These are the activations of a small neural network, seen along a few directions. Each row is one input.
In each table, some parts of the input vary, and every possible input appears once, in random order.
Descriptions start from the smaller parts, as in this example, which fits no table here: one of 5 places around a ring, together with either a single point or one of 9 places around a ring or (one of 3 separate values, together with one of 4 places along a line).
Shared parts are said once, and a part with two or three values counts as separate values.

Other details of the inputs shift rows strongly along two fixed directions, in all tables alike. That doesn't count.

Rows:
x1: [ -1  -4  -4  14   6  -9  -1 -13  -4   4  15  -8   3   9]
x2: [  2  -1   5 -11   2   6  13  20   2  -6   0  -1   3   2]
x3: [-11  -1   0  -7 -10  12  -2   6   9 -10  -3   5 -10  -8]
x4: [ 7 -6  2 -7  5 16 -6  7  7 -6  8 15 -3 -1]
x5: [  4  -2   3 -14   1   8  11  15   3 -12   1  -4   5   4]
x6: [-13  -5  11  -7  -9   8  -1  10  10  -2  -4   3  -8  -5]
x7: [  7   8 -13   8  -3  -4  12 -14  -5   5   5  -2  10  13]
x8: [  8   7 -15   2 -12  -6   0 -10  -3   8   2   3   5  18]
x9: [  1  -5  -6   9  -3 -11 -14  -9  -3   7  12  -3  -2  14]
x10: [-2  1  2 -8  9  3 20 14 13 -2 -4  2  4 -1]
x11: [  0   1 -10   3  -8 -16   8  -6  -3  13   2  -8   3  12]
x12: [  1  -4  -2  -3  11  15  -1  13   2 -11   9   3  -4  -5]
x13: [  7   2  -5 -14  -5   5   6  15   6 -13   2   9  -3  -2]
x14: [ -2 -10  -7  -5   3  10  -8  11  11  -8   5   9  -7  -4]
x15: [-11  -6   9 -10 -10   9  -3   5  11  -9  -3   0  -7  -3]
x16: [  8  14  -1   3  -5 -16   4   0  -6  13   5   1  -2  15]
x17: [ 14  -6  -1 -15   5 -12 -15   4   2  -8 -34  -8  32 -31]
x18: [  0   0   0 -13   0   1   7  18  15   1  -7   7  -2   4]
x19: [ 11  20  15  11  -1 -24 -29 -11 -18  12 -27  -6  18 -26]
x20: [ -4   9  10   9 -13 -10  -4  -8 -11   9   7  -3  -9   6]
x21: [ 13   4  -2  13  15 -25 -29 -13 -10  19 -24  -9  24 -24]
x22: [-10   5   3  12  -6  -7   5 -18  -6   1   7 -12   0   5]
x23: [ -5 -18  -2  -9   7   9  -2   5  13  -5   5  -1  -2  -4]
x24: [ -8  -1  14  -8  -2  15   4   7   1 -13   1  -6  -4  -5]
x25: [ -5 -10  -4  -1  10  23  14   3  14  -7  17  10  -6   7]
x26: [ 2 -3 10 -6 11  7 -4 16 10  1  6 11 -8 -3]
x27: [-13  -8   6 -11  -5  11   4  -1  11  -7  -3  -5  -6  -8]
x28: [ -4 -12 -10  -6   7  11  -1   5  12  -6   5   4  -5  -9]
x29: [  4   2 -10   1 -12 -15  -1  -6  -3   5   4  -5   3  18]
x30: [  2   3  -7   4 -12 -17   1  -1  -4  11   2  -3   2  16]
x31: [  6  -1   0   8  -1 -10 -12  -7  -8   5  17  -1  -4  12]
x32: [-9  7 17 -5  4 14  8 12  4 -2 -3 -1 -8 -6]
x33: [  2 -11  -1  10   3 -14   2 -16 -16  -2  -4  -2 -12  17]
x34: [  9   7  -4   0 -11 -15   1  -5  -8   2   9  -4   2  16]
x35: [ 11   1  -2 -15  -5  12   7  10   6  -8   0  13   2   3]
x36: [  2   5   6 -11   8   7  15  20   5  -2  -3   1   1   2]
x37: [ -3  -6  -6  11   2 -11  -5  -9  -3  16  10  -6  -2   8]
x38: [ -5 -13   5   0  12   8   6  11  10  -4   7   2   1  -6]
x39: [ -6   6  -7   7 -11   2   0 -24  -5  10   2  -4  -3   5]
x40: [ -4 -14   4  -5   3   6  -7  16  12   0   4   7  -5  -1]
x41: [-14   3  13  -2   6  10  13   6  11  -2  -4   0  -5 -10]
x42: [ -3  -2  -3 -14   4   3  14  12  15   3  -7   2   0  -1]
x43: [  0   2  -3  12   3 -12 -11  -4   0  18   8   1  -6  12]
x44: [  6   5 -18   2  -8  -5   7 -16  -3  10   2  -2   6  13]
x45: [  3   4  -8   6  -3 -14  11 -10  -5   1   7 -10   9  13]
x46: [  0 -10   1  13   3 -16   4 -11 -16   5  -6   1 -14  15]
x47: [ -5  15  -1  12  -8   0   0 -12 -15   0   8  -9  -6   3]
x48: [-9 12  5 10 -9 -9 -5 -9 -2 15  0 -3 -9  8]
x49: [ 14  17   6  12   0  -9 -26 -20 -25   4 -26 -10  27 -24]
x50: [  5  -2   5 -14  -5   1   8  20   6  -5   1   7  -1   1]
x51: [ 36   9   6  -9  15 -11 -36   5 -17 -11 -59  -5  60 -56]
x52: [ -3 -13   9  -4  15   3  11   8   2  -5 -15  11 -17   2]
x53: [-7 -2  3 -9 -9 18 -2  1 10 -6 -5  9 -5 -4]
x54: [  5  -6  -6  11   3  -5   3 -20 -17   1  -7   7 -10  16]
x55: [  2 -11  -4  -7   3  16  -8   6  12  -4   3  13  -2   1]
x56: [ -2  14  -1   9 -14  -6  -5 -12 -11   1   8  -1 -11   3]
x57: [-15  -7   8  -8  -5   9   6   5  10  -1  -4  -2  -7 -10]
x58: [-2 -5  1 -8  3  3 19 14 10 -6 -1  0  6 -2]
x59: [  2   6 -21   3  -8 -11   6 -11  -4   5   4  -6   1   9]
x60: [  1  -2 -11 -13  -7   5   4  14  11 -10  -3   7  -1   0]
x61: [-11   7   6  15  -6  -8   7 -13  -7   8   5 -10  -2   3]
x62: [-10   0  17  -5  -1  13   7  12   0  -6   0  -3  -6  -7]
x63: [ 4 -5  2 -5 11 22 -1  8  3 -7  7  7  1 -1]
x64: [  0  -1 -10  -8   2   7  17  10   9 -14   0   2   4  -5]
x65: [  4  -5  -1  -6   4  10  -6  12   6 -10  10  11  -8  -6]
x66: [-12   1   2  -2  -1  14  10   1   8 -14   0   0  -5 -13]
x67: [  2   8   3  14  11  -6  -3  -2 -10  14  12  -5  -3  11]
x68: [-1  3  9 -9 -8 19  0  2  5 -8  0 11 -7 -6]
x69: [  2  -6  -9  13   3 -12   3 -15 -17  -3  -5   3 -16  12]
x70: [ -5  10  -2  14  -6   3   6 -22  -7   5   4  -4   1   4]
x71: [-11   9   2   9  -5  -8   3 -15  -2  17   0  -8  -8   4]
x72: [ 19   7  -1  -9   8  -5 -14  12  -9 -14 -31  -4  30 -33]
x73: [ -2   4  -1  17  12 -10   2  -8  -2  14  11  -4   0   7]
x74: [  4   0   2  11  -1 -12 -10  -2  -9  11  15   1  -5  10]
x75: [  2   1   2  14   5  -7  -4  -2 -13  10  14  -7  -1  11]
x76: [  0   2 -13  17   6  -6  -1 -12  -6   2  15  -4   0   4]
x77: [-13  -3  -3  -8  -5  13   5   0  10  -8  -3   0  -9 -13]
x78: [ 15  -9  -3  -6  15   2 -27  -3   2  -2 -29   3  29 -36]
x79: [ -6  -2  15 -11  -8  10  -1   6   5 -12   2   2  -8  -5]
x80: [  3   0   0  11   5  -5  -7  -7 -12   4  16  -9   1  13]
Description of these inputs: one of 5 places along a line, together with either a single point or (one of 3 separate values, together with one of 5 places around a ring).
- The inputs of x37 and x23 match in every part but the place on the line of 5. If x20 is changed in the same way as x37 into x23, which row does it become? => x79
- The inputs of x67 and x80 match in every part but the place on the line of 5. If x26 is changed in the same way as x67 into x80, which row does it become? => x31
- The inputs of x77 and x39 match in every part but the place on the line of 5. If x64 is changed in the same way as x77 into x39, which row does it become? => x7
- A walk changes only the place on the ring of 5. It starts at x10 and steps to x36. List the rest of the walk in order. => x16, x18, x42
- A walk changes only the place on the line of 5. It starts at x35 and steps to x13. List the rest of the walk in order. => x34, x50, x16

Rows:
x81: [  1   6 -14   2 -11 -11   2 -13   2  11  -6  -3   4   9]
x82: [  9   0   7  -6   5  -6 -20  -5 -13 -13 -45  -8  28 -42]
x83: [ -4  -1   7 -23  -7  21  10  19  13 -18  -2  14 -12  -5]
x84: [ -3   1   4  10   4 -10   9  -9 -14   7   1  -9  -8  10]
x85: [ 18   3   5  -5  11 -10 -15  18  -6  -5 -26   1  25 -24]
x86: [ 0 11 11 10  0 -7 -3 -4 -8 12  5 -5  0 12]
x87: [  8  13 -12   4 -13  -5   2  -5  -7   2   5  -2   0  13]
x88: [  2   3  -9   6 -10 -12   6 -16  -7  -2  -5  -4   3  10]
x89: [  6   0 -10   5   4  -1  -6  -5   0   1  17  -4   7   6]
x90: [ 0 -4  6  2  0 12 -6 -2 -1  4 13  5 -6  3]
x91: [ 11   3 -12  10  -2  -5  -8  -4  -9   4  12   4  -1  12]
x92: [ -2 -11   9  -5   2   0 -24   7   7  -4 -12   2   4 -25]
x93: [  4 -11 -10  10   0  -8   0 -15  -9   2   6   1  -3  11]
x94: [  6   4  -3   9  -2  -6 -11  -9  -9   4  10   7 -10  11]
x95: [-1  6 -8 -7 -8  7 12  2  7 -5 16 -5  3  8]
x96: [-6  9  2 17  6 -6 10 -8 -5 12  7 -8 -2  2]
x97: [ -9   4   8   8  -5 -18  -7  -2  -5  14   4  -8  -5   5]
x98: [ -2  -9   5 -20  10  19  19  30  20 -11  12   2   0  -2]
x99: [ -3 -11 -13  -3   2   3   2  -2  11   6   7   9  -6  10]
x100: [  5  10   5   7  -1 -13   1  -2 -11  10   6   1 -10  14]
x101: [-11 -20   4 -12  10  28  11  11  13 -18   4   9 -18  -1]
x102: [-19  -8   9 -20 -12  20   8  19  23 -13   2   6 -15  -5]
x103: [-15 -12   4  -8  14  31  11  11  21 -15   8  10 -10 -11]
x104: [ 13   8  15  -9  -1  -1 -27   1  -7  -5 -35  -3  32 -40]
x105: [  0   0  -7   4   2 -16   5  -3   0  18  -2  -3   1  13]
x106: [-1 -9  2 -1  5 -6 16  3  1 -2  1  1 -5 11]
x107: [ -6  15  -4  14  -5  -2   5 -19  -5   4   0  -9   4  -3]
- Describe the family of inputs behind these rows. => one of 3 separate values, together with either one of 4 places along a line or one of 5 places along a line
- The inputs of x93 and x106 match in every part but the choice among 3 separate values. If x99 is changed in the same way as x93 into x106, which row does it become? => x105
- Change only the choice among 3 separate values in x95. List by row number the other rows that result. => x89, x98
- Change only the place on the line of 5 in x83. List by row number the other rows that result. => x87, x95, x102, x104
- Change only the place on the line of 4 in x88. List by row number the other rows that result. => x81, x82, x107

Rows:
x108: [ -4   7 -11  16  -9   3   0 -19  -5   9  27  -2 -11  21]
x109: [ -9  -9  15 -20   9  23  17  23  18 -15 -14   4  -2 -17]
x110: [  4  12  10   0   0   0  -6   2  -4   2  -6  -3   9 -11]
x111: [  9  -5  21 -18  17   6 -24  29   8 -13 -31   2  26 -49]
x112: [-11  -7  -4   4  -5   5  10  -2   3   4  25   8 -31  31]
x113: [-13 -13   9 -28  -9  30  16  21  23 -23  -2  11 -16  -5]
x114: [-14   6   2   0 -15   4  21  -1   5   7  20   5 -27  28]
x115: [-12 -11  12 -14  -2  11  10  19  15  -4   8   9 -18   7]
x116: [ 10   5 -19  12   1 -22   9 -13 -11  12   7  -6   9  21]
x117: [-11 -17   3  -6  13  18  15  12  12  -9   9   8 -18   4]
x118: [  0  18  -7  14 -13  -8  -3 -20 -14   7  13 -11   0  10]
x119: [ 24   2   9   7  16 -17 -44  -4 -17  -1 -34  -4  38 -44]
x120: [ -5  -2   2  -4   0   6   6   0   2 -10 -12  -4   5 -14]
x121: [ -3   7   0  20   2 -20   2 -13 -12  16   7 -12  -4  13]
x122: [ 14  11 -18  10  -4 -16   0  -8 -14  12  15  -5  11  22]
x123: [ 14   6 -19   7 -10 -23   1 -10 -10  13   7   0   3  23]
x124: [ 15   9  -8  17  -4 -29 -39 -28 -22  11 -28  -8  25 -20]
x125: [ -8 -20   4 -18  11  28   8  14  22 -19 -10   8  -1 -20]
- The inputs of x122 and x116 match in every part but one. If x108 is changed in the same way as x122 into x116, which row does it become? => x125
- Describe the family of inputs behind these rows. => one of 3 separate values, together with either a single point or one of 5 places around a ring
- List by row number the other rows that have the choice among 3 separate values in common with x112. => x113, x114, x115, x123, x124

Rows:
x126: [-15   4   3  17  -3  -7   8 -19 -12  11   3  -6 -24  15]
x127: [  3 -19  15 -25  14  10   6  22  11 -26 -36   7   8 -28]
x128: [ -2 -10   9 -16   4  31 -15  12  10 -20  -8  10   1 -24]
x129: [ -6  12 -21  16 -17  -9  18 -34  -9  15  22  -9  -7  35]
x130: [ -2   5 -29  10 -16 -12   8 -18  -2  11  23  -4  -2  30]
x131: [  1  12   1  13  -1  -8 -21 -26 -10   2 -24  -9  20 -31]
x132: [ 15  -3  11 -24   8  11   4  36  10 -23 -21   9  18 -23]
x133: [ 26  21  -1  10   1 -29 -29  -5 -26  14 -14  -8  26 -10]
x134: [ -6  -2 -24  -2 -13  17  29  -2   5  -2  33   8 -23  42]
x135: [ 24  16 -19  22  -9 -29 -26 -32 -31  10   2  -6  16   6]
x136: [ 13  14   6   0   2 -14  -5   0 -16   4 -25 -13  26 -17]
x137: [ 14   2 -11  11   0 -28 -10 -10 -20  12 -17  -2   9   9]
x138: [  1   9  21  -5   9  -8 -24  10   1  -4 -41 -13  33 -57]
x139: [ -5   1   4  24  -9 -13  -7 -22 -19  13  21  -1 -25  30]
x140: [  9   0  -9  -4  -3 -12 -14 -12  -2  -2 -29 -12  33 -30]
x141: [ -2  -1 -19  14 -10 -26   7 -12  -4  20  13  -4 -11  35]
x142: [  2  14   9  17  -8 -19 -26  -9 -13  20   4 -13  11  -6]
x143: [-11  18  11  13  -5  -5   6 -10  -6  13   5  -8  -3  -1]
x144: [ -1  -7  10 -28   2  31  23  40  23 -21  22  18 -21  10]
x145: [ 18   6   5 -12   7 -15 -29  18   2   1 -22  -3  31 -33]
x146: [-11   5 -11  18 -17  -2 -10 -25  -3  14  30  -6 -13  21]
x147: [ 27  -3  -5 -12   7  -5 -24   6  -7 -22 -42   4  42 -42]
x148: [-10 -17  -6 -13  -3   5  11  16  20   2  20  12 -26  21]
x149: [ -4  -1  -3   6  -2 -16  11 -15  -3  12  -6  -4  -4  15]
x150: [  7  22  -2  16  -8 -27   2 -20 -18  21  -3 -17  17   9]
x151: [  9  15  -7   3  -3 -11   6   4 -10   8   5  -4   6  17]
x152: [ 21   0  -3   5   6 -25 -28  -5 -17   8 -23   0  12 -10]
x153: [ -8  10  -6   0 -11   7  25   6  10  14  49   7 -30  48]
x154: [ -6   5 -12  18  -9 -20  19 -26 -18  19  13 -10 -20  41]
x155: [ -5   0   8 -19   1   5  13  20  16  -6 -10  -7  11 -14]
x156: [ -5  -4 -19  -6 -11  24  21   2   9  -4  40  12 -31  37]
x157: [ 11  -4  10 -28  10  12   0  37  21 -15 -26  10  24 -30]
x158: [-21 -13   5   3  -7  18  14   2   4   5  33  10 -45  36]
x159: [ 10 -13  -3 -30   9  21  -5  24  23 -25 -31  15  25 -36]
x160: [-10  14  -8  25 -14  -2   9 -34 -18   3  20  -9 -16  19]
x161: [ 11  19  14  19  -2 -23 -36 -14 -20  19 -11 -10  24 -18]
x162: [ 18   9  -8  37  33 -28  -9 -18 -24  23  14 -21  29   3]
x163: [-15   6  -7  12 -10   0  -1 -21   0   4   5 -11  -3  -5]
x164: [-11   2   8  18  -2 -11   4 -19 -15   4  -1  -4 -17   6]
x165: [-17 -28  23 -27   9  37   3  32  34 -18  -3  22 -22 -13]
x166: [-20  -4  24 -25   7  41  25  35  23 -22  -1   7 -18 -17]
x167: [-19  -5  27 -24   7  39  25  34  22 -28   2   9 -17 -17]
x168: [-12  -4  11 -22  -2  28  42  26  18 -18  18   5 -19  17]
x169: [-10 -37   0  -5  42  29  29  25  25 -10  24  10 -17  10]
x170: [ -7 -19   5 -20   6   1   7  15  18  -8 -24   0   5 -18]
x171: [ 19   9 -13  24  -4 -44 -15 -25 -32  15 -13  -6  12  15]
x172: [-18  -1   3  13  -3 -14   0 -15  -2  12  -2  -9 -13   1]
x173: [ -9  -2  -5 -14  -8  12  29  27  22  -1  24   4 -13  24]
x174: [ 17   9  25   1   7  -8 -38   7 -16  -7 -28  -4  29 -41]
x175: [ 10   8   1  15  -4  -6 -30 -22 -19  -3  -4  -4  11 -11]
x176: [ -1 -12  12 -18   5  29 -20  13  19 -18 -15  13  10 -35]
x177: [-23 -21   9  -8  -4  18   7  14  21   0  21  10 -32  13]
x178: [-12  14 -10  23 -13   1   8 -32 -16   9  17 -10 -16  18]
x179: [-12  -1 -24  -1 -16  11  19  -6  15   6  49   5 -30  44]
x180: [-17  -2  15  -8  -6  32  18  21  12  -3  34   9 -32  22]
x181: [ -3  12   3  30  -3 -32 -14 -35 -22  24 -15 -12   1  -3]
x182: [  9 -26  -5  -6  45  27   0  17  17 -21  -5   4  25 -33]
x183: [  7  -9  -6 -20   2  19  -6  14  18 -13  -3  15   5 -15]
x184: [ 19   1  -2   8   4 -27 -23  -9 -18   4 -13   2   6  -1]
x185: [-11 -13  -4 -27   0  38  29  16  21 -24   2   8 -11   1]
x186: [  9 -20   9 -27  14   9 -13  28  21 -13 -27  18   6 -28]
x187: [  1   2 -16  15  -8 -23   9 -15  -7  20  11   2 -11  36]
x188: [ 18   4  -1  -5   5  -9 -17 -12 -14 -16 -39  -7  37 -35]
- Describe the family of inputs behind these rows. => one of 3 separate values, together with either a single point or (one of 4 places along a line, together with one of 5 places around a ring)
- The inputs of x150 and x129 match in every part but the choice among 3 separate values. If x144 is changed in the same way as x150 into x129, which row does it become? => x135
- Change only the choice among 3 separate values in x180. List by row number the other rows that result. => x128, x158
- A walk changes only the place on the line of 4. It starts at x179 and steps to x183. List the rest of the walk in order. => x156, x135
- Change only the place on the ring of 5 in x148. List by row number the other rows that result. => x141, x170, x172, x177
- A walk changes only the place on the line of 4. It starts at x147 and steps to x134. List the rest of the walk in order. => x159, x130
- Change only the place on the ring of 5 in x149. List by row number the other rows that result. => x165, x181, x186, x187
